These are the activations of a small neural network, seen along a few directions. Each row is one input.
In each table, some parts of the input vary, and every possible input appears once, in random order.
Descriptions start from the smaller parts, as in this example, which fits no table here: one of 3 separate values, together with either a single point or one of 11 places around a ring or (one of 5 places around a ring, together with one of 6 places along a line).
Shared parts are said once, and a part with two or three values counts as separate values.
(in the rows, 128 means zero)

A family of inputs:
r1: [164  96 200 138 109 127 137 142  80 139  86  96 131 206 154]
r2: [100 157  97 111  43  77  58 125  89 192 142 115 144 120 127]
r3: [173 102 203 144 143 141 105 124  81 110 116  71 134 196 144]
r4: [ 83 209  92 124  50  85  87 140  89 193 137 145 125 125 130]
r5: [104 204 107  92  99 117  40 114  89 149 158  85 120  70 123]
r6: [112  85  60 160 107 146 168 138 130 121  99 185  48 141  91]
r7: [130  34  65 146 100 139 138 123 132 118 104 156  68 138  87]
r8: [113  82 142  74 143  72 160 129 215 127 135 133 175 160 142]
r9: [167 152 199 181 131 153 177 149  79 131  95 125 150 166 158]
r10: [136  87  74 166 154 198 148 117 127 100 121 169  79  65  95]
r11: [140  41  67 152 135 152 104 105 134  90 134 132  71 127  77]
r12: [ 97 134 135  87 151  79 190 145 214 129 129 164 156 165 145]
r13: [134  81  74 129 157 176 118 111 132  76 118 127  45  87  84]
r14: [132  90  67 190 122 163 178 129 129 111 113 185  86  96  92]
r15: [110 164 100 116  78  92  25 106  91 164 173  90 146 110 117]
r16: [108 210 106 129  97 140  68 122  85 173 161 128 155  49 134]
r17: [115 138 141 118 166  97 200 138 213 120 143 161 193 119 147]
r18: [118 129 148  57 201 108 141 118 216  82 151 104 152 110 142]
r19: [168 143 208 120 166 165 119 131  78  95 101  67 110 156 150]
r20: [103 213  99 154  65 104  97 134  88 184 151 144 162  80 131]
r21: [171 149 206 157 163 188 148 138  75 120 104 109 144 135 161]
r22: [122  89 143  80 178  86 127 111 218  97 166 109 178 150 134]
r23: [149 148 194 151 116 134 167 157  80 141  81 127 113 211 157]
r24: [120 135 147  95 199 132 170 126 211 109 153 146 186  88 152]
Question: What do these inputs look like to the network?
Answer: one of 4 separate values, together with one of 6 places around a ring
Question: The inputs of r19 and r5 match in every part but the choice among 4 separate values. If r23 is changed in the same way as r19 into r5, which row does it become?
Answer: r4
Question: Which other rows does r7 become when the choice among 4 separate values takes its other values? List them by row number.
Answer: r1, r2, r8
Question: Which other rows does r18 become when the place on the ring of 6 takes its other values? List them by row number.
Answer: r8, r12, r17, r22, r24
Question: Which other rows does r14 become when the place on the ring of 6 takes its other values? List them by row number.
Answer: r6, r7, r10, r11, r13

A family of inputs:
r25: [110 140 106 120  99  98 120 132 138 149 133 145 129 137 137]
r26: [115 134 122 112 118  96 102 119 141 147 151 117 163 114 130]
r27: [130 132 127 102 129 121  92 122 122 130 133  96 134 108 129]
r28: [138 163 167 132 143 147 100 124  88 126 128  97 129 127 146]
r29: [102 143  91 121 102 109 123 135 139 154 134 154 119 132 118]
r30: [118 157 141 108 120 109 107 120 140 146 155 119 176 112 136]
r31: [103 136  93 117 116 106 101 117 148 138 158 133 133 111 104]
r32: [138 120  89 176 106 159 128 129  91 129 119 149  99 108 107]
r33: [121 133  79 126 126 146 104 119 126 118 140 132 103  66 106]
r34: [106 134  73 137 115 122 114 115 147 136 156 152 132  71 106]
r35: [150 140 157 149 109 144 120 136  88 141 121 116 142 145 138]
r36: [141 140 160 124 130 155  97 122  93 132 128 104 133 120 138]
r37: [117 163 140 112 107 111 129 139 131 162 134 140 162 132 150]
r38: [127 150 156 132  97 123 143 141 104 155 115 132 143 143 140]
r39: [135 121 108 156 106 143 116 131  93 132 121 130 100 147 106]
r40: [120 128 122 139  89 110 135 132 110 141 113 137 111 149 127]
r41: [132  56 147 106 212 125 203 124 233  67 137 141 157 148 130]
r42: [124 128 137 135  95 111 138 138 104 156 109 129 131 146 134]
r43: [115 187 148 120 120 103 132 142 125 156 134 133 158 138 158]
r44: [129 119  93 150 127 168 105 116  95 120 129 138  90  82 108]
r45: [104 142  71 141 102 125 136 133 138 153 132 173 118  92 120]
r46: [119 135  99 107 126 131  92 121 128 121 141 112 104 105 104]
r47: [113 141 121 116 105  99 123 137 132 163 128 138 149 134 144]
r48: [132  64 147 109 198 125 221 143 225  84 109 166 143 168 142]
r49: [125 174 164 140 110 115 146 143  98 149 115 125 139 149 148]
r50: [113 131 107 140  93 122 138 136 110 146 115 146 101 144 108]
r51: [147 118 138 152 108 132 115 134  88 142 116 113 129 148 131]
r52: [174  44 166 147 200 156 215 134 183  68  95 144 118 181 129]
r53: [132 179 154 108 144 126 100 126 116 122 138  91 142 111 143]
r54: [111 134 107 116 112  95  98 113 147 133 155 124 143 117 123]
r55: [151  57 152  97 221 150 195 123 214  54 122 120 124 141 130]
r56: [147  53 165 129 188 135 235 142 199  78  86 162 123 180 131]
r57: [134 155 146  99 130 133  97 124 122 129 138  98 147 105 135]
r58: [126 132 113 106 123 119  89 117 128 116 138 103 113 111 123]
r59: [116 181 149 117 134 101 110 122 134 139 155 112 172 118 144]
r60: [126 120 112 131 127 152  93 118  98 124 131 119  91 122 106]
r61: [143 118 123 155 102 131 112 128  93 127 120 121 109 152 125]
r62: [162  43 168 122 220 169 195 119 186  60 110 129 109 157 132]
r63: [137 118 141 127 129 142  93 120  93 133 124 102 121 123 131]
r64: [133 117 126 130 123 141  90 114  98 119 128 110 101 127 125]
r65: [148 164 165 157 122 136 123 139  83 135 121 108 137 151 145]
r66: [115 130  87 160  93 138 151 133 109 144 111 165 100 105 110]
Question: What do these inputs look like to the network?
Answer: one of 6 places around a ring, together with either a single point or one of 6 places along a line
Question: The inputs of r44 and r66 match in every part but the place on the ring of 6. If r36 is changed in the same way as r44 into r66, which row does it become?
Answer: r38
Question: The inputs of r48 and r56 match in every part but the place on the ring of 6. If r43 is changed in the same way as r48 into r56, which row does it become?
Answer: r49
Question: Start at r27 and move only the place on the ring of 6, one step at a time. The first step leads to r63. Which rows follow, in order?
Answer: r51, r42, r47, r26
Question: Which other rows does r29 become when the place on the ring of 6 takes its other values? List them by row number.
Answer: r31, r39, r46, r50, r60
